Each row below holds a small network's activations on one input, seen along a few directions.
In each table, some parts of the input vary, and every possible input appears once, in random order.
A made-up example of a description, with smaller parts first: ring(8) and (point or ring(9) or (values(3) and line(4))).
Shared parts are said once, and a part with two or three values counts as separate values.

Other details of the inputs shift rows strongly along two fixed directions, in all tables alike. That doesn't count.
To show where, the next rows are all for the same input, with only those details redrawn:
[-17  64 -36  68  38   5 -51  21   3 -28  39 -32]
[-16  63 -35  65  35   4 -48  21   2 -26  35 -29]
[-17  63 -36  68  37   5 -51  22   3 -28  39 -32]
[  4  52 -15  -2 -31 -20  24  12 -39  29 -67  36]
[ 11  -4  33 -18 -24   3   7  26  16 -12  33 -14]
[-17  63 -36  68  37   5 -51  21   3 -28  39 -32]
[ -3  56 -22  21  -9 -12   0  15 -26  11 -33  15]

A family of inputs:
x1: [ 27 -16  25 -34 -34  -3  -5  14  11  -4  32   5]
x2: [  8 -20  42 -13 -26  -9  20  29  14 -13  22   1]
x3: [-24 -39  18 -27   5  -3  10   0  30  21  23 -23]
x4: [ 17 -24  27 -14  -5  36  12 -23  25 -11  21  -4]
x5: [  7  36 -18   1 -24  -3  27 -41 -42  29 -73  34]
x6: [ 13 -24  31 -35 -16 -14   4  12   4 -13  34  16]
x7: [  5 -24  34 -28 -12   5  -5 -12  29   6   7 -24]
x8: [  0  30 -58  60  55  11 -61   1  -7 -24  26 -45]
x9: [ -1  30 -20  10 -24   0  34 -31 -41  53 -65  27]
x10: [-18 -38  24 -40  -7  -4   7  -7  30  -2   8 -10]
x11: [ 21 -37  24  -4  -2   1  19 -20  15 -10  31 -10]
x12: [ 11 -25  19 -26 -23 -14  -2  18  13 -14  36  10]
x13: [-10  17 -38 -22   7 -39  25 -21 -25  44 -78  32]
x14: [-41  52 -49  61  47  -3 -42  27   5 -38  44 -20]
x15: [  6 -37  35 -27   0  18  13  -1  39  36   6 -17]
x16: [-29  48 -34  61  35  -9 -34  25   1 -31  32 -19]
x17: [  5  24 -57  57  63  25 -54   5   3 -20  15 -29]
x18: [ 21  41 -19 -12 -11  -9   8  -2 -38  32 -63  66]
x19: [ 22 -19  19 -22 -26  13   5  24  32  -6  24  10]
x20: [  2 -51  25  -2 -10  12   5  16   7   4  17 -22]
x21: [ 20 -26  23 -30   5  -8  -2 -12  29  13  18 -31]
x22: [-21  54 -21  73  54  -2 -39  17  -8 -35  38 -17]
x23: [-32  11 -50  20  12   0  -2   7 -33  20 -38   6]
x24: [-19  52 -33  56  59 -10 -46  10 -15 -34  45 -11]
x25: [-20  28 -48  68  43  23 -55   8  -9  -5  23 -47]
x26: [ 18 -44  34 -27   3 -19  12  -9  28  13   8 -16]
x27: [ 23  35 -24 -16 -30 -11  15   3 -33  38 -73  69]
x28: [ 18 -13  20 -22 -36  -1   0  20  21  -7  30  -4]
x29: [  3 -26  23 -48 -15 -10   6  13   4 -14  37  21]
x30: [  0  34 -14 -12 -10 -21  11 -29 -26  46 -87  22]
x31: [ -2 -35  38 -12  -4  -4  -3  -8  32  -2   9 -18]
x32: [  8  51  -8  -6  -6  -2  31   7 -39  27 -70  53]
x33: [  3 -37   6 -25   1   3  23 -19  15 -14  37  -8]
x34: [  5 -27  19 -24 -34 -14  13  24  21 -13  27   6]
x35: [  8 -41  23 -34   5 -21  13  -8  28   9  12 -19]
x36: [ 23 -51  18 -16  -4  -1   5   9   6 -11  13 -16]
x37: [-16  67 -27  63  51   9 -48  13  -7 -32  44 -29]
x38: [-10  22 -21   4 -26 -12  36 -34 -40  21 -77  45]
x39: [-11 -47   9 -32 -16  14   3  10   7 -25  11  -9]
x40: [ 15 -33  22 -24 -15  19  -8   3   6 -17  14 -26]
x41: [-16 -34  22 -39   3  -6   5 -10  29  -3  13 -14]
x42: [ 27 -10  38 -33   2  15   8  14   9  -8  31  13]
x43: [ -6 -34  32 -28   1 -11   4 -10  29  -1  11 -19]
x44: [ -2  23 -14  17 -24  -9  30 -35 -39  22 -77  45]
x45: [ -5 -53  20 -20 -16   8  15  16   4   5  13 -20]
x46: [ 19 -38  21 -26  -6  33  -2   6  15 -13   4  -9]
x47: [ 16 -16  43 -17   0  -9   6  14  -1 -17  39   7]
x48: [-20  22 -31  -4 -21  -7  34 -33 -39  18 -71  47]
x49: [-33  27 -31  77  61  -4 -50  -5  17  10  22 -42]
x50: [ -6 -40  27 -11 -17  10  32 -13  12   9  26 -11]
x51: [-11 -43  33 -26  -6  -9  18  -1  28  27  12 -22]
x52: [  0   8 -19   5 -25 -11  16  -5 -48  20 -93  38]
x53: [  4 -49  -2 -34   2   1   6  11   7 -17  22 -15]
x54: [  9 -45  27 -11  -9   9  -3   6   6 -21  11 -16]
x55: [ -3  28 -27  31   7  23  16 -24 -17  38 -40  20]
x56: [ 24 -10  30 -29 -15   0 -12   8   6 -10  42   3]
x57: [  4  20  -8   6 -25 -14  39 -38 -43  28 -82  49]
x58: [  9   4 -36 -15 -14 -28  29  -5 -51  29 -88  35]
x59: [  3 -36  41 -19  -1  -8   2 -11  29   2   8 -17]
x60: [  0 -50  24 -28 -24   9   7  10   6 -20   4 -10]
x61: [  1 -45  20 -25 -12   6   4   7   4 -21   9 -15]
x62: [-12  28 -48  64  50  39 -62   5   5 -31  10 -26]
x63: [ 27 -25  18 -17  -8  11  14 -24  13  -4  32 -19]
x64: [-27  47 -38  38  56  -7 -39  10 -15 -33  45  -3]
x65: [-40  56 -41  55  60   0 -38  18  -7 -41  46 -16]
x66: [ 11 -21  29 -12 -23  25   7 -24  15 -14  25 -15]
x67: [  9 -29  33 -28  -2  19  -1  -8  40   7   0 -11]
x68: [ -4  18 -39  29  15  22  -8   6 -23  30 -47   7]
x69: [ 16 -29  30 -18 -17  38  17 -20  24  -9  13   2]
x70: [ 14 -28  28 -14 -35 -12  10  23  21 -10  25   8]
x71: [ 23  26 -31   0  -4   2  34 -34 -30  38 -74  45]
x72: [ -4  57 -23  24  -6 -11  -3  15 -24   8 -29  12]
x73: [-36  30 -35  56  52  -6 -51 -12  17 -16  12 -33]
x74: [  0  22 -37  21  11 -17  18 -31 -28  12 -35  19]
x75: [  3 -41  36  -1 -19  12  29 -14  12  12  24  -9]
x76: [ 17  24 -26 -12  10 -16  18 -22 -14  54 -86  32]
x77: [ 14  -8  31 -16 -13  18  11  30  27 -11  26  -1]
x78: [ 12  34 -12   0 -17 -34  11  -2 -49  26 -61  64]
x79: [-43  26 -50  64  46  16 -25 -17   0  -9  37 -24]
x80: [ 12 -27  33 -29   6  16  -1 -11  39   8   4 -13]
x81: [-16  23 -29 -12 -19 -12  41 -36 -43  23 -75  50]
x82: [ 22  -4  38 -30  -6   1   0  10  -1 -13  43  -3]
x83: [  0 -25   8 -33 -18  -9  -4  19  14 -19  44  11]
x84: [ -6  27 -15  -6 -14 -19  21 -19 -27  73 -83  17]
x85: [ -9 -45   9 -32  -6  11   1   8   7 -26  17 -13]
x86: [-12  29 -38 -18 -38 -33  30  10 -34  26 -69  61]
x87: [-28  53 -27  58  51  -5 -32  17  -9 -35  36 -16]
x88: [ 12 -34  21 -21 -22  23 -10   6   7 -18  12 -24]
x89: [  3 -36  32 -22 -19   7  26 -23  12 -15  20  -4]
x90: [ 19 -25  26 -12 -21 -11  -8  18  14 -14  38   9]
- Describe the family of inputs behind these rows. => line(5) and (ring(6) or (values(3) and line(4)))
- Changing only the line(5) part turns x28 into x86. The same change can be made to x84. Which row results? => x3
- Changing only the line(5) part turns x27 into x90. The same change can be made to x4. Which row results? => x57
- Which other rows does x57 become when the line(4) part takes its other values? List them by row number. => x11, x44, x75
- Which other rows does x64 become when the line(5) part takes its other values? List them by row number. => x24, x42, x47, x82
- Which other rows does x9 become when the line(5) part takes its other values? List them by row number. => x50, x55, x75, x79
- Which other rows does x58 become when the line(4) part takes its other values? List them by row number. => x45, x60, x61
- Which other rows does x74 become when the values(3) part takes its other values? List them by row number. => x35, x58

A family of inputs:
x91: [ -1  59 -40  27   4  -4  -7   0 -31   5 -40  29]
x92: [-11  53 -40  63  42  -4 -54  19   0 -26  27 -19]
x93: [ 28 -34  56 -70 -55 -15  53  10   5  15  -3  27]
x94: [-11  13 -31  23   7   1   4 -13 -18  14 -36  12]
x95: [ -5  24 -23  17  11   0  -4  -8 -15  28 -37   4]
x96: [ -5  49 -40  26   7 -23 -16   9 -35   7 -42  28]
x97: [  0  35 -27  11  -1  -3  -6   0 -25  -1 -24  28]
x98: [ 18 -40  57 -34 -22   8   1  31  33 -21  59 -20]
x99: [  0  -4  15 -25 -18  -6  24 -11  -2  31 -42  15]
x100: [  0 -11  11   3  10   1 -21  26  14 -33  49 -21]
x101: [ 12 -63  49 -32 -12  15  10  -4  30 -23  50 -31]
x102: [  5 -13  36  -5   2   7  -8  19  29 -23  71 -22]
x103: [ -1  23 -29  14  11  -5  -3 -10 -12  23 -37   4]
x104: [-13  15 -28  54  44  10 -47 -15   8 -25  35 -33]
x105: [-24  11 -37  50  44  13 -42   0  12 -15  34 -39]
x106: [ 18 -53  38 -54 -32   5  44  -7   5  13 -16  13]
x107: [  4 -17   1 -29 -13  -6  26  -8 -14  25 -41  14]
x108: [  1 -36  38 -20 -11   3   5  20  30 -28  73 -21]
x109: [  0  -5  12   3  12  -3 -17  11  18 -26  60 -14]
x110: [  5  16   0 -28 -28 -27  40   2 -37  24 -53  47]
x111: [ -9  27 -29  57  39   9 -40 -14   7 -18  22 -31]
x112: [ 10   6   7 -16 -31  -8  35 -19 -29  38 -69  30]
x113: [-16  33 -43  38   8  -7  -3 -20 -33  15 -51  11]
x114: [  4 -29  23 -44 -23 -10  27 -13   5  22 -30  16]
x115: [ -2  -6 -12   4  15   2 -13  -8   4   6   2 -10]
x116: [  5 -37  34 -22 -16  22  -1  20  29 -36  67 -20]
x117: [-27  35 -45  29  15 -12  -4 -15 -22  21 -53  12]
x118: [-19  26 -29  51  32   0 -46  24   4 -34  42 -25]
x119: [ 11 -36  25  -3  11  21  -8  -2  40 -19  54 -33]
x120: [-10  41 -22  50  34  20 -44  12   7 -30  45 -20]
x121: [ -2  24 -20  23  11   4   1 -13 -15  21 -36  12]
x122: [ -5  -1  -3 -31 -19 -18  35 -16 -23  34 -73  32]
x123: [ 15 -21  27 -47 -35   4  31   9  -7  -5  -6  23]
x124: [ 18 -32  21 -46 -34  -5  42 -16 -10  29 -46  32]
x125: [  8 -53  50 -38  -9  11   7  -1  50 -11  47 -32]
- Describe the family of inputs behind these rows. => line(5) and (values(3) or line(4))
- Changing only the line(5) part turns x107 into x103. The same change can be made to x122. Which row results? => x125
- Which other rows does x100 become when the values(3) part takes its other values? List them by row number. => x110, x123
- Which other rows does x102 become when the line(5) part takes its other values? List them by row number. => x93, x108, x109, x110
- Which other rows does x98 become when the values(3) part takes its other values? List them by row number. => x102, x120
